j535: [157 137 136 135 124 123 133 133 136 133 141 143 129 122 143 125 125 115
 125 142 140 127 139 128 139 132]
j695: [ 27 119 159 185  90 106 188 106 146  96  68 133 100 178 130 102  51  89
 106 139  93  98 163  24 193 108]
j266: [143 143 123 125 140 133 116 141 136 133 137 127 135 122 125 139 139 136
 128 124 133 142 129 157 125 132]
j827: [131 162 134 101 138 138 118 119 160 129 129 135 121 164 167 152 126 114
 142 126 112 145 155 169 124 107]
miss j827: [145 131 138 155 167 142 162 134 164 160 121 135 129 126 114 107 112 119
 124 118 169 138 126 101 129]
[152]
order: [115 122 123 124 125 125 125 127 128 129 132 133 133 133 135 136 136 137
 139 139 140 141 142 143 143 157]
j535
find: [ 27 119 159 185  90 106 188 106 146  96  68 133 100 178 130 102  51  89
 106 139  93  98 163  24 193 108]
j695
order: [128 124 133 142 129 157 125 132 143 143 123 125 140 133 116 141 136 133
 137 127 135 122 125 139 139 136]
j266

j106: [128 163  43 111 161]
j517: [136 213 121 125 135]
j827: [125 169  77  85 153]
j695: [143 190  54 117 106]
j532: [121 120  97  19  66]
j311: [132 166  97  58  93]
j296: [111 134  73  62 175]
both j827 j517: 
[125]
order: [ 93  58  97 166 132]
j311
order: [ 66 121 120  97  19]
j532
find: [134  73  62]
j296

j532: [219  61  66 217 220  63 218]
j517: [203  60  64 212 227  63 211]
j535: [ 62  67 214 223  64  63 220]
j106: [227  62  67 218 215 228 217]
j695: [ 63  62  67 218 215  63 221]
j827: [202  59  64 210 224  62 209]
j767: [220  62  64  67 219 217 219]
j311: [226  67  62 215 217 218 228]
j588: [214  60  64 215 222  62 216]
j851: [212  62  67 214 222  64 215]
j266: [221  62  67 217 219  64 219]
j296: [208  59  64 212 227  62 212]
find: [ 64 212 227  63]
j517
order: [ 62 217  67  64 221 219 219]
j266
both j695 j296: 
[62]
find: [ 62  67 214 222  64]
j851
order: [ 62  67 215 217 218 227 228]
j106
miss j695: [218 215  63  67  63 221]
[62]

j535: [105 167 102 126 169  78  92 109  96 138 162 136 112 208 123 211 153 135
 136 165 153 127 102  98 155 121 114 109 166 105 190 140 157  72 117  99
 155 150 151 126 146 100  99 139 106 215  99  73 148]
j311: [105 167 102 126 169  78  92 109  96 138 162 136 112 208 123 211 153 135
 136 165 153 127 132  98 155 121 114 109 166 105 190 140 157  72 117  99
 155 150 151 126 146 100 122 134 114 144 124 112 137]
j296: [105 167 102 126 169  78  92 109  96 138 162 136 112 208 123 211 153 135
 136 165 153 127 132  98 155 121 114 109 166 135 190 140 157  72 117  99
 155 150 151 126 146 100  99 139 106 215  99  73 148]
find: [105 167 102 126 169  78  92 109  96 138 162 136 112 208 123 211 153 135
 136 165 153 127 132  98 155 121 114 109 166 105 190 140 157  72 117  99
 155 150 151 126 146 100 122 134 114 144 124 112 137]
j311

j532: [ 82  88 143 166 115  99 145 108 133 121 148 149 108 115 146 143 131 154
 138  98 109  98 129 143 145 117 176 111 162 107 141 134 141  91 134  92
 119  82 131 101 142 187 160 143 132 102  84 116 118  96 144 118 141 127
 167 139 140]
j851: [129 139 189 112 166 113 137  63 174 181 143 121 146 142 157 144 166 169
 131 124 157  92 138 116 160 152 122  68 110 147 120 151  88 115 131 117
 101 123 100  84 116 123 109 108 142 151 143 195 161 118 116 140 165 148
 105  95  54]
j311: [119 148 119 116 114 127 128 121 135 139 126 123 131 100 109  86 144 136
 123 139 133 136 147 129 133 119 105 120 133 133 123 127 131 125 118 117
 161 117 162 123 142 112 125 102 114 120 114 111 121 119 148 100 125 127
 159 144 110]
j106: [ 88 104 119  84  88 115 171 107 115 123 122 177 108  93  88 155 134 146
 153  76  83 105 121 182 148  86  97 172 150  67 119 136 125 159  84 117
 158 133 115 108 102 107 107 152 135 133 134  63 139  90 112 120 132  50
 104 140 112]
j767: [115 141 116 102 167 138 117 148  88 131 111 149 101 139 119 154 115  91
 187  99 176 145  92 132 162 145 140 109 133 134 143 134 127  82  82 108
 146  84 140 121 118 143 143 142  96 166  98 131  98 108 118 143 141 129
 144 107 160]
j535: [117 122 137 170 118 129 154  83  81 124 143 170 164 135  42  98 125  95
 138 136  79 107  75  75 175  20 125 141 158 154 135 132 158 136 116 123
  48 111  89  99  73 118 135 152 128 214 110 107 124  58 162 124  69 110
 136 170 163]
find: [84 88]
j106
miss j535: [107  95 175 132  42 122  69 135 152  48 136 124 125 135 124 135 141 123
 110 111 118  98 124  75 118 164 163  89  81 158 107 136  79 170 137 214
 125  99 138 116 117  83 128 154 170  75 143  73 136  58 170 158 162 110
 129 154]
[20]
order: [141 127 167 139 140  82  88 143 166 115  99 145 108 133 121 148 149 108
 115 146 143 131 154 138  98 109  98 129 143 145 117 176 111 162 107 141
 134 141  91 134  92 119  82 131 101 142 187 160 143 132 102  84 116 118
  96 144 118]
j532
find: [117 122 137 170 118 129 154  83  81 124 143 170 164 135  42  98 125  95
 138 136  79 107  75  75 175  20 125 141 158 154 135 132 158 136 116 123
  48 111  89  99  73 118 135 152 128 214 110 107 124  58 162 124  69 110
 136 170 163]
j535

j106: [116 142 143 102  99]
j535: [122 142 145 155  99]
j767: [ 30 132 135  90 155]
find: [ 30 132]
j767
both j767 j535: 
[155]
miss j106: [143 102  99 116]
[142]

j266: [226 178 125 147 147]
j695: [126  74 178 125 147]
j106: [ 49 226  89 226  74]
j535: [147  69 148 227 148]
j767: [ 62 225 170 147 226]
j296: [178 125 147  68 153]
find: [ 49 226  89]
j106
find: [147 147]
j266
miss j695: [ 74 126 147 178]
[125]
both j767 j106: 
[226]
both j296 j767: 
[147]
both j106 j266: 
[226]
both j767 j296: 
[147]

j767: [232  54 232 229 231  57  52]
j311: [230  58 224  57 229  53 226]
j517: [233  52  57 229 232  54 231]
miss j311: [ 57 230  58  53 224 229]
[226]
find: [233  52  57 229 232  54 231]
j517
find: [ 57 229  53 226]
j311
find: [233  52  57 229 232  54]
j517
find: [232  54 232 229 231  57  52]
j767
order: [231  54 232 229  57  52 233]
j517

j851: [198 146 149  96 109 193 151  99  70  85 146 132 103 119  97  67 119 201
 108  98 134 115  57 168 170 197 192 128  53 138 100  75  76 137 107 131
 104  43  93 197 156 123 109 176 103 112  56 106 162]
j106: [111 162  89  91 140 207 127  88  48 105  73  72  55 180  89  88 116 191
 112  87  65 149  65 189 123 151 139 165  73 170 118  96 107 146 128 132
 130  47 169 159 154  90 133 189 134  87  80  93 137]
j517: [111 162  89  91 144 207 127  88  48 105  25  72  38 180  89  88 116 191
 131  87  65 149  65 189 123 151 139 165  73 170 135  96 172 146 128 116
 130  47 169 159 154  90 133 189 134  87  80  93 137]
find: [172 146]
j517
miss j106: [ 88 154  89 116  88 127 189  89 134 133 107 207  90 123  91  48 105 165
 170 180 159 112 162 130 132  93  87  87 189 137 118  73  72 139  96  65
  80 140 111 151  73 146  55 169 128  65  47 191]
[149]
miss j517: [133 149  89 131  87 189  47 127  93 165  65 144 105 154  38  87 207 123
 130  89 169  91 180  90  88  73  48  80 191  25 116 137 151 189  65 111
  72 135  96 146 172 139 170 128 159 116 162  88]
[134]
find: [198 146 149  96 109 193 151  99  70  85 146 132 103 119  97  67 119 201
 108  98 134 115  57 168 170 197 192 128  53 138 100  75  76 137 107 131
 104  43  93 197 156 123 109 176 103 112  56 106 162]
j851

j311: [ 82 143 128 161  17 122 150 107 170 205 141 155 179 141 135 151  96 116
 125 145 133 142  88 143 150  90 217  93 177 129 128 171 154 159  99 119
 127 145 147 140  71 165 195 110 114 125 151 152 165  58 141  86 116 137
 173 132 143  85 115]
j851: [144 111 119 140 148 119 137  95 155 179 154 111 132 147  40 112 120 104
 128 118  99 102 125 155 154 108 142 107 145 110 120 138 120 154  71 144
 102 117 160  93 123 126 109 160  78 106 136 150 127 123 130 102 136 130
 108 102 114 114  87]
j695: [107 165 188 135 112 150 106 138 142 115 174 225 197 126 119  59 142 150
 122 221 108 192 154 140 133 170 150  54 163 180 123 136 109 100 145 134
 121 148  82 157 119  89  84 116 151 141 101  17 163  76 107 155 134 161
 101 108  70 104 128]
j535: [119 109 127 108 111 128 155 102 160  40 102 107  87 136 130 102  93 123
 126  78 120 104 120 118  99 179  71 144 114 160 140 155 112 111 154 110
 136 148 108 145 142 144 102 119 125 137 119 106 117 147 138 123 154 130
  95 132 150 114 154]
j827: [133  86 116  97  89 115  95 128 113  85 143 147 128 153 167 121 141 151
 145 127 105 127 114  99 146  97 151 127  87 102 105 112  67 101 108  77
 127  97 161  64 169 126 134 116 139 155  68 159 135 125 167  99 106 149
 154 125 119 194 115]
find: [102 117 160  93 123 126 109 160  78]
j851
find: [ 82 143 128 161  17 122 150 107 170 205 141 155 179 141 135 151  96 116
 125 145 133 142  88 143 150  90 217  93 177 129 128 171 154 159  99 119
 127 145 147 140  71 165 195 110 114 125 151 152 165  58 141  86 116 137
 173 132 143  85 115]
j311
find: [139 155  68 159 135 125]
j827
find: [144 111 119 140 148 119 137  95 155 179 154 111 132 147  40 112 120 104
 128 118  99 102 125 155 154 108 142 107 145 110 120 138 120 154  71 144
 102 117 160  93 123 126 109 160  78 106 136 150 127 123 130 102 136 130
 108 102 114 114  87]
j851
order: [130 102 136 130 108 102 114 114  87 144 111 119 140 148 119 137  95 155
 179 154 111 132 147  40 112 120 104 128 118  99 102 125 155 154 108 142
 107 145 110 120 138 120 154  71 144 102 117 160  93 123 126 109 160  78
 106 136 150 127 123]
j851
miss j695: [119 108 100 107 140 151 188  17 123 165 157 134 122 142 161 112 154 141
 197 135  70 115 221 107 150 134 116 101 155 150  89  76 138 150 104  84
 119 174 126 192 225 128  59 142 170 145 136 109 101 180 106 108 163 163
 148 121  82 133]
[54]
order: [ 40  71  78  87  93  95  99 102 102 102 102 104 106 107 108 108 109 110
 111 111 112 114 114 117 118 119 119 119 120 120 123 123 125 126 127 128
 130 130 132 136 136 137 138 140 142 144 144 145 147 148 150 154 154 154
 155 155 160 160 179]
j535

j695: [ 67  81 134 204 198 148 107 117 141]
j296: [117 107 198 134  67  81 148 204 107]
j532: [143 134 123 138 123 126 140  49 160]
j535: [126 177 137 122 139 135 138 186 201]
j851: [116 158  67 123 103 150 118  64 103]
j266: [109 129 124  86 167  40 132 191  39]
find: [117 107 198 134  67  81 148 204]
j296
miss j266: [132  40 124 167  86 129 109 191]
[39]
miss j532: [143 134 160 138 140 123 126 123]
[49]
miss j851: [116 103  67  64 150 123 103 118]
[158]
both j851 j532: 
[123]

